A small network was shown many inputs. Here are its activations along a few directions, one row for each input.
In each table, some parts of the input vary, and every possible input appears once, in random order.
A made-up example of a description, with smaller parts first: line(6) and (point or line(9) or (values(3) and ring(5))).
Shared parts are said once, and a part with two or three values counts as separate values.

Other details of the inputs shift rows strongly along two fixed directions, in all tables alike. That doesn't count.

A family of inputs:
x1: [ 25 -16  17   2  25  -7   7 -51 -30  26  59 -27  27  11 -69]
x2: [ 27  -9  23   6  23 -12  29 -45 -41   7  53 -43  12 -11 -57]
x3: [-13  13 -16 -19  34 -17   3   5  21 -11  25  -7  -3  11  20]
x4: [-22   2 -20 -17   2  -4   5  21  27  -5 -29  10 -23  -9  33]
x5: [-39  -1 -15  -4 -11   7 -11   8   0 -27 -17  28  -8 -22  17]
x6: [  3  -6  -2  -3  20   6 -11 -32 -21  13  37   0  24  19 -34]
x7: [ 35 -25  50  17 -30  30  77 -13 -37  32 -27 -54   7 -56 -71]
x8: [ 49 -19  33   5 -23   5 110  -5 -28  47 -39 -54   4 -53 -68]
x9: [-17  14 -24  -9 -21  -7   7  21   8 -12 -28  20  -1  -3  31]
x10: [  7  21  -9  -2  10 -16 -23   9   6  -6   6  17   4  24  37]
x11: [ 49  -4  38  16  25  -7   4 -35 -48  17  50 -35  15  10 -43]
x12: [ -5  16 -12  -5 -16  -7 -11  21  19 -18 -21  21   2  10  32]
x13: [-13  15 -20 -10  -5  -5 -11  13  11  -6 -14   8 -10  15  40]
x14: [-33  -2 -17  -2 -13  -3 -21  11  -5 -28 -10  28  -8 -11  15]
x15: [ -7  10 -27 -13  11  -5 -31  -6  31  12  13  15   1  36  18]
x16: [ 47   1  15   0  17  -3  32 -35  -4  43  45 -47  30  23 -53]
x17: [  9  21   0   2  11  -9 -29  15  19  -5   9   7   1  27  35]
x18: [  2 -11   7   3 -61  17  55  33  26  10 -77  -7 -11 -59  -7]
x19: [ 43  -3  38  11  20  -8  12 -38 -45   5  52 -41  21  12 -52]
x20: [-31 -11 -13   0 -12  24 -40   4  17   5 -23  33  -9   7   7]
x21: [  2 -16 -26  16  31 -17 -18  -1  36  11  49  11  12  34  25]
x22: [-39  -7 -11 -12  14  11 -18  13   5 -16 -17  18 -25 -11  25]
x23: [ 31   1  29  14  18   4  -1 -20 -43  14  23 -16  12  10 -21]
x24: [ 32 -11  29   7  24  14  13 -43 -27  35  51 -42  29  17 -69]
x25: [-23   9 -10  -5  14   7 -32  -4 -18 -15   9   9  -9  19  25]
x26: [-11  11 -35 -15   8 -13 -21  -6  26   3  19  25  14  29  12]
x27: [-33   2  -7  -2 -16  17 -17  21   0 -22 -24  18  -6  -8  21]
x28: [ -4 -23  -1  -1 -49  -2  63  34  24  11 -76   6 -22 -67 -18]
x29: [-11   4  11  13   2  17 -46  11  -2  -5 -17  23 -19  13  32]
x30: [-22  10  -6  -2   3   6 -42   5  -4 -34   4  27   2  17  25]
x31: [-19  -1  10   5 -17  22 -32  16   5 -15 -31  20 -16   4  24]
x32: [ 10  18   0   3  12  -8 -31   7  13   4   1   8 -11  31  41]
x33: [ 39  12  26   5   5  -5  21  -9  -4  11  21 -35  16  20 -16]
x34: [-37   1 -18 -11  34  -6 -13  -2  -7 -24  19  20 -10   1  12]
x35: [  0  -3  12  -7  42   3   9 -18 -20  -4  40 -30   3   1 -23]
x36: [-16  18 -19 -10  -8  -6  -7  21  19 -14  -8   8   0  10  35]
x37: [ 31  -9  17  15 -51   1  32  28  10  19 -64   3  -9 -39 -10]
x38: [  16  -13   25   14  -77   27   43   40   21   22 -108    1  -20  -43
   -3]
x39: [-15  11   9   1  11  10 -42   5   2 -27  18   8   5  23  17]
x40: [ -14  -22   12   13  -73   35   47   34  -18    7 -101   16  -11  -65
  -17]
x41: [-15   3 -41 -14  -1 -21 -32   0  41  -5  12  31   6  17  10]
x42: [-20   5  -8  -8  25   4 -30 -16 -10 -17  28   1 -10  10  18]
x43: [-42  -9 -19  -9  15 -10 -16   9   9 -29   1  26 -19 -19   8]
x44: [  3  15 -12  -6   1 -24 -21   5  20 -22  14  10   3  19  21]
x45: [-21 -33 -17  25  31   3 -45  -1  17   0  43  29   7  23  17]
x46: [ -4  17 -19 -15  20 -15 -11  -8  12  -9  23  -6  -6  17  31]
x47: [ -8  12 -25 -10  13 -33  -4  -9  18 -17  31   2  -2   3  12]
x48: [ 26  10   0  -7  13 -18  39 -25 -18  10  28 -32  14  -1 -19]
x49: [ 46   2  45  19  30   9   1 -27 -43  20  45 -40  15  19 -34]
x50: [  3 -16   1   8 -81   8  59  40  13  12 -96   9 -15 -64 -12]
Each input here is: values(2) and (point or (line(4) and (point or line(5)))).
The inputs of x44 and x19 match in every part but the values(2) part. If x16 is changed in the same way as x44 into x19, which row does it become? -> x24
The inputs of x40 and x9 match in every part but the values(2) part. If x31 is changed in the same way as x40 into x9, which row does it become? -> x38
Change only the values(2) part in x13. List by row number the other rows that result. -> x25
Change only the line(5) part in x44. List by row number the other rows that result. -> x28, x37, x47, x50
Change only the line(4) part in x1. List by row number the other rows that result. -> x6, x20, x24

A family of inputs:
x51: [ 17  -5  23  16  29   7 -15 -17 -21   4  41 -18   8  20  -8]
x52: [  9  -7  11   6  29  11 -11 -27 -25  19  36 -15   7  23 -18]
x53: [ 14  11  25   0  26  11 -17 -23 -30  -1  32 -26   4  25  -8]
x54: [ 16 -12  10  10  24   0 -16 -26 -10  14  42  -7  12  15 -29]
x55: [ 22 -19   5   6 -67  11  65  16  19  34 -65  -6   8 -46 -43]
x56: [-100   17  -58  -28   57  -17  -95    3   15  -82   50   65  -17   25
   71]
x57: [ 23  15  23   8  16  -4 -17 -19 -45  -9  32 -15  10  23  -6]
x58: [ 29 -28  14  14 -55   7  62  20  21  40 -65  -8  -6 -49 -39]
x59: [-80   0 -54 -24 -33  -7  -7  52  48 -50 -68  58 -34 -48  59]
x60: [-35  21 -30 -10 -47  -6 -26  55  39 -38 -73  57 -23 -14  74]
x61: [ 29  10   7   3  30 -17  12 -11   1  10  40 -27  10  22   4]
x62: [  9  -7   2   3  14   1 -14 -29 -14   9  42  -6  25  22 -35]
x63: [ 29  -4  29   4 -54  18  64  26   3  26 -79 -27 -13 -43 -19]
x64: [ 19   8  -6  -6  30 -14  14 -20  -2  23  36 -24   9  26  -3]
Describe the family of inputs behind these rows. -> values(2) and (point or line(6))
List by row number the other rows that have the values(2) part in common with x53. -> x51, x52, x54, x56, x57, x62
